A small network was shown many inputs. Here are its activations along a few directions, one row for each input.
In each table, some parts of the input vary, and every possible input appears once, in random order.
A made-up example of a description, with smaller parts first: values(3) and (point or line(11) or (line(6) and ring(8))).
Shared parts are said once, and a part with two or three values counts as separate values.

Other details of the inputs vary at random and push rows far along three fixed directions, the same in every table; ignore that.

Table:
R1: [-26  14  10  25   6 -10  -2  20 -39   1  22 -16]
R2: [ 13  25  -3 -38 -21  12 -31  -8 -16 -15  25  11]
R3: [ 10  19  -3 -23 -37  21 -24 -13 -25 -13  14  13]
R4: [ -2  51  -5 -32  -8  10 -13 -11 -21   6  18  23]
R5: [-23  29 -18 -40 -11  13 -22 -19 -25 -16   9  28]
R6: [ 11 -52   0  -4  36  -9  -4  13  -3  29   6  -9]
R7: [  5 -35  22  31  22 -16  42 -10   9  34  26  23]
R8: [ -9  36 -11 -26 -24  13 -28 -23 -20  -7  20  11]
R9: [  2  18   0 -22 -41  30 -23  -3 -24 -15   8  18]
R10: [ -3 -34  -1  11  30   2  24   1 -12  55   6  -3]
R11: [-25  10  53  28  19   2  11  -8 -16 -14  23  -7]
R12: [ 11  26   4 -32 -30  13 -34  -2 -14 -13  16  14]
R13: [ 34  -9   2  -8   3  -8  42 -36  46  38   8  39]
R14: [  1 -46  18  33  30 -21  19 -14  16  24  27  22]
R15: [-14 -12   3  12  17  -8 -22  18 -46 -22  19 -13]
R16: [  3 -52  17   6   9   2  -2  31   7  32  -4  -7]
R17: [ 11  17 -10 -29 -27  21 -22 -19 -26 -14  23  10]
R18: [-10  40   3 -13 -35  29  -4  -4 -22   8   5  24]
R19: [  1  -7  27  31  22 -25 -14  11 -12 -33  39  19]
R20: [ 32   8   0   8  11 -17  42 -31  78 -13 -57 -32]
R21: [ -3  54 -58  13 -36 -18 -16  14  41 -78 -71 -41]
R22: [-15 -28   8   7  14  10  22  35  16  51  -1   0]
R23: [-63   9  16  50  35 -34  -9  56 -64 -40  12 -26]
R24: [ 13 -46  44  12  38   5  12 -12  27  12  12 -10]
R25: [ -3 -27  10   8  25  -8  21  14   4  57  10 -11]
R26: [ -7  -6 -28  60   8 -58  -4  30  25 -41 -67 -72]
R27: [-28 -74  28  34  36  -7  -4  69  -9  27  17 -24]
R28: [ 25  10   5  -6 -11  11  -3 -32  -4 -23  35  47]
R29: [ 20  40 -58 -14 -12 -40 -12  10  28 -93 -73 -37]
R30: [ 24 -42 -23 -27 -20  38  15  -8  29  35 -11  12]
R31: [-56  27  33  60  16 -35 -20  76 -45 -34   0 -34]
R32: [ 25  -6  -7 -23 -11  11  24 -15  31  63 -13  11]
R33: [ 11 -27 -14 -21 -19  26   9 -21  31  53 -23  14]
R34: [ -2  11 -17 -42 -16  20 -16 -16 -31 -22  12  26]
R35: [ 32   5 -42  19 -16 -21  34  -7  47   3 -71 -38]
R36: [-38  18  10   3  23 -16  -5  32 -36 -10  12   2]
R37: [ 28  -6  -8  15  10 -15  27 -45  77 -26 -59 -36]
R38: [ -9  35 -17 -30 -11  13 -30 -25 -26  -8  16  19]
R39: [ 37 -33  18 -16   7  32  24 -54  41  17  -1   8]
R40: [-16  40  -7 -18 -33  35  -2   4 -13   2  12  24]
Description of these inputs: line(5) and (values(2) or line(6)).
- Changing only the line(5) part turns R19 into R14. The same change can be made to R27. Which row results? => R21
- Changing only the line(5) part turns R2 into R17. The same change can be made to R24. Which row results? => R39
- List by row number the other rows that have the line(5) part in common with R31. => R4, R13, R20, R22, R25, R32, R36
- List by row number the other rows that have the line(5) part in common with R11. => R1, R7, R10, R18, R23, R35, R40
- Which other rows does R9 become when the line(6) part takes its other values? List them by row number. => R3, R15, R17, R30, R34

Table:
R41: [  9 -28 -30   1  23 -13  15   7  13  36 -33 -21]
R42: [  4  53 -42 -22 -24   3 -10  -3 -11 -33 -28 -26]
R43: [  7  62 -38   9 -36 -21 -12  -7   8 -56 -20   9]
R44: [-52  17  46  64   1 -15 -36  43 -50 -48  38 -29]
R45: [ 10  55 -40  13 -28 -14  -8 -22   8 -56 -15   0]
R46: [-30  61  46 -61 -10  31 -36 -19 -67  -7  97  86]
R47: [-68  23  44  53   9 -36 -37  65 -64 -36  23 -25]
R48: [-13 -19   9  16  15   1  22  -2  31  35 -27 -16]
R49: [  7 -30  -1 -11  21   5   4  -5   8   9 -12 -30]
R50: [ 19 -33 -31   4  17 -29  18  15  10  34 -31  -8]
R51: [  1  47 -13 -15 -17  -2 -19 -32  -2 -61 -22 -24]
R52: [ 24 -34 -28  20   7 -23  10  20  17  19 -19  -6]
R53: [ 21  22 -29 -82 -42  39  -5 -25 -13  52  21  55]
R54: [ -2 -52  15  23  27  -5   8  17 -41  36  26   7]
R55: [ 24 -11 -23 -46  -8  20   6 -51  44  24 -27   0]
R56: [ 16  20 -31  20 -15 -21  18 -18   7 -34 -34  -5]
R57: [-33 -47  61  -1  17  45   7  -6 -36  88  56  14]
R58: [ 35   9 -14  -8 -33  12  18 -29  58  12 -31  20]
R59: [  3  34 -20 -65 -27  45   3 -57  -3  51  18  57]
R60: [ 18 -31   4  33  12  -5   5  12  25   7 -15 -22]
R61: [ -5 -16 -21  27  25 -15  29 -12   7  19 -29 -23]
R62: [-29 -58  53 -11  43  13  -2  -5 -40  71  70  52]
R63: [ -5 -26 -23  20  16 -14  22  -6   5  26 -28 -36]
R64: [ 20 -37 -33  15   4  -9  13  15  21  19 -15 -26]
R65: [ 11 -36 -28  34   4 -20  15  -1  19  13 -15 -25]
R66: [ 19 -44  -4   2  10  -9  -3  17  26   4  -5 -15]
R67: [-51  31  44  49  21 -14 -35  52 -64 -47  15 -40]
R68: [ 21 -41  11   9  24 -13   4  -5   1 -10  -7 -11]
R69: [ 36  18  14 -66 -22  42  17 -64  11  13  37  66]
R70: [-11 -65  10  29  15  -9  10  23 -13  60  29   8]
R71: [ 17  73   1  10 -33 -11  12  -5  21 -74 -29  -6]
R72: [-40  23  44  43  27 -35 -27  48 -39 -66  50   1]
R73: [-30 -19  40  12  32   7  22  21   5  49  19   1]
R74: [-35 -48   9  12  28  -4   8  14 -24  65  18 -10]
R75: [-10 -64 -23 -20   7  26  -2  21   9   2 -26   3]
R76: [ -9  37 -48 -17 -53  28 -25  30  11 -69 -56  -5]
R77: [ 24  31 -19  19 -25 -19 -14  20  30 -48 -44 -20]
R78: [ 11 -34   3  24  19 -23   9  -4  31  -7 -10  -2]
R79: [-38 -55  55 -15  46  30  -2 -15 -34  75  67  39]
R80: [ 18 -45 -30  13   1 -16  15  31  24  29 -20 -18]
R81: [-21 -43  34  -2  54   0  19   4   2  43  31   7]
R82: [-20 -56  27  -1  22  22   7  32   2  73   7 -21]
R83: [  2  47 -25 -35 -16   3 -31  -6   7 -53 -24 -25]
R84: [ 29  31 -16 -51 -29  43  14 -51   8  33  48  69]
R85: [  8  30 -42   6 -11 -34  10  -5  14 -20 -42  -3]
R86: [-12  65 -15  -9 -40   4 -19  -7  16 -41 -38 -25]
R87: [-35  12  10  56  21 -31 -39  50 -66 -50  38 -20]
R88: [ -1 -13 -25   8  29 -22  39   6  31  30 -29 -17]
R89: [  3 -33 -33  -9  12  -5  18  17  18  43 -33 -32]
R90: [ 47 -15 -11 -33 -33  33  26 -26  43  28 -30   1]
R91: [ 24 -36 -70 -54 -34  42  19  -1  34  29 -43  27]
R92: [-42  65  49 -47 -13  51 -46 -42 -82 -19  88  61]
R93: [ 33  20   5 -61 -17  44   6 -63  23  14  49  64]
R94: [ 20  12  -5 -77 -30  36 -13 -57   1  31  26  59]
R95: [ 13 -15  11  30  10 -18  30  21  48  10 -17  -4]
R96: [ 14  56 -19  -5 -53   1 -26  22  20 -58 -28 -16]
R97: [ -9 -14  16  28  16   3  26  -7  18  23 -22 -22]
R98: [ 24  32 -33  17  -9 -30  29  -4  20 -44 -35 -10]
R99: [ 13 -12   9  35  13 -11  32   8  46   2 -12 -16]
R100: [ 26 -39  -2  10  19 -19  -4   8  24  -5  -9  -6]
R101: [-31   9  37  34  25 -19 -51  30 -59 -62  51 -10]
R102: [-47   2  43  49  16 -31 -45  44 -54 -56  45 -15]
R103: [ 12 -18 -25  10  23 -36  40  14  26  29 -27  -3]
R104: [  3 -21   0   7  16   0   7  14  25  29 -36 -27]
R105: [-20  41  50 -60 -30  55 -53 -19 -84 -18  95  60]
R106: [-54  29  47  73   9 -19 -30  41 -46 -60  35 -18]
R107: [ -1 -60  49  21  24  13  12  17 -21  47  24   5]
R108: [ 13  68 -24  -9 -32 -17 -24  11   6 -52 -43  -8]
R109: [-27  56  45 -58 -10  51 -58 -30 -87 -15  87  56]
R110: [  6 -37  -4  -1  38 -12  -1   0  15  11 -21 -23]
R111: [ 50 -24 -27 -43 -15  25   5 -43  51  16 -11   6]
R112: [  7 -29  -7   3   3 -11  11  34  23  32 -35 -25]
R113: [  7  -7   1  15  18 -27  35  18  40  21 -31  -6]
R114: [ 12  59  -2  16 -38  -5   3 -17  12 -68 -35  -7]
R115: [ 12 -22 -28  12  26 -13  18   1   3  22 -32 -29]
R116: [ 14  57 -16  -5 -48  12 -25   4  15 -60 -18 -21]
R117: [ 13  43 -36   6 -40 -17  -4 -16  -7 -56 -30 -12]
R118: [-21 -37  36   4  20  27   4  23 -20  53  19 -21]
R119: [-14 -61  40  33  10   6   6  25   1  57  26   3]
R120: [ 31  13 -19 -70 -47  52   2 -40 -16  37  28  52]
R121: [ 15  64 -36   1 -27 -23   2   2  19 -52 -14  11]
R122: [  2  53 -44 -13 -36 -24 -13  -5  -5 -33 -31  -2]
R123: [ 32   2   8 -66 -37  48  -3 -73   1  18  29  53]
R124: [  7 -34  17  23  23 -17  17 -15   6 -14  -7  -7]
R125: [-50  15  58  59  -1 -17 -26  42 -62 -51  31 -26]
R126: [ -5 -71  22 -13  38   0   0  20 -12  58  28   4]
R127: [  3 -13 -20  23  34 -21  45   3  21  20 -28 -27]
R128: [  8 -34   4  27  26 -16   9 -16  23 -11  -1 -10]
R129: [ 15  45  17 -60 -27  60  22 -52  14  42  25  50]
R130: [-65  31  45  57  18 -38 -27  57 -56 -40  20 -11]
R131: [ 26  15 -27 -18   2 -24 -14  -7  16 -35 -33  -4]
R132: [  4 -14   6   8  39 -13  28 -12  24  -4 -11 -20]
R133: [ 13  41 -17  -5 -29  -7 -27 -31  11 -71  -7 -10]
- Changing only one part turns R93 into R84. The same change can be made to R92. Which row results? => R61
- Changing only one part turns R123 into R117. The same change can be made to R68. Which row results? => R54
- Changing only one part turns R70 into R119. The same change can be made to R52. Which row results? => R77
- What do these inputs look like to the network? => values(3) and (point or (line(5) and ring(6)))
- Which other rows does R109 become when the values(3) part takes its other values? List them by row number. => R67, R115
- Which other rows does R55 become when the values(3) part takes its other values? List them by row number. => R74, R86
- Which other rows does R112 become when the ring(6) part takes its other values? List them by row number. => R82, R90, R96, R116, R118

Table:
R134: [ -5  40   3  23 -13 -14 -18   3  -6 -58 -10 -28]
R135: [ 22  -4  -3 -36  -4  12 -24 -26 -13 -11  28  27]
R136: [ 25  -9 -21 -47 -11  14 -23 -21  -7   1  15  20]
R137: [ 23 -19 -28 -11   4  -5  26  -4  43  37 -34  -4]
R138: [ -8 -20  21  37  29 -29  14  20  -2  10   5 -16]
R139: [  4  44  -6  -5  -7  -7  -3 -21   7 -37 -14  -4]
R140: [  7   6 -17 -25 -21  23   0 -22  -7  22   7  23]
R141: [  1  -3  -8 -37 -11  30   3 -15  -4  25  15  33]
R142: [ 24 -23 -15  -4   8   0  28 -21  43   7 -26   3]
R143: [ -8 -38  21  30  31 -12   9  23  12   0  -7 -27]
R144: [-15 -52  12  24  26  -4   7  27  -3  29  -9 -29]
R145: [-15  34  12   4 -13   4 -17 -10 -32 -29  28  17]
R146: [  1  -2   1  37   7 -29   9  13   3 -28 -12 -17]
R147: [-28  42   0   5   1 -16 -19  26 -27 -40   0 -11]
R148: [-14 -29  23  39  35 -24  14  14  -7  18   9 -20]
R149: [-30 -16  38  18  22   7  -5   5 -41   6  46  16]
R150: [ 14  34 -21 -13 -33   6 -11   3   7 -21 -23  -6]
R151: [  3   2   2 -40 -18  34  -7  -9  -1  22   8  21]
R152: [ 37 -13 -11  -2 -10   2  22 -18  47  11 -29  -9]
R153: [  9  18   8 -26 -18  28  -7 -31   4  -4  12  15]
R154: [-11 -32  19  32  43 -27  20  19  12   9  -5 -22]
R155: [-26 -19  50  11  12  13 -16  18 -29  17  52  18]
R156: [  4  -3  -9 -31 -18  27   1 -12  -2  32  18  38]
R157: [  4  52  -4  -3 -14 -12  -8  -7   9 -40  -7   4]
R158: [ 23 -31 -37  -8  -1   1  28 -17  40  23 -44 -11]
R159: [  5   4  -2 -30 -25  32 -10 -16  -9  30  11  17]
R160: [  0  50 -27  13 -14 -27  -7  19  -1 -43 -29 -23]
R161: [ 20 -19 -30  -8   7  -6  27 -14  39  29 -45 -18]
R162: [-28 -23  30   2   7  14 -18  31 -31  28  33  10]
R163: [-10  47  -7  29 -12 -31 -16  15  -3 -79 -16 -14]
R164: [ -7 -12  -9  22  16 -19   9  15   0  15 -17 -26]
R165: [-20  -4  14   0  -3  13  -9  15 -42  20  41  24]
- Changing only one part turns R140 into R145. The same change can be made to R160. Which row results? => R138
- What do these inputs look like to the network? => values(2) and (point or (values(3) and ring(5)))
- Which other rows does R147 become when the values(2) part takes its other values? List them by row number. => R154
- A walk changes only the ring(5) part. It starts at R142 and steps to R163. List the rest of the walk in order. => R146, R145, R149
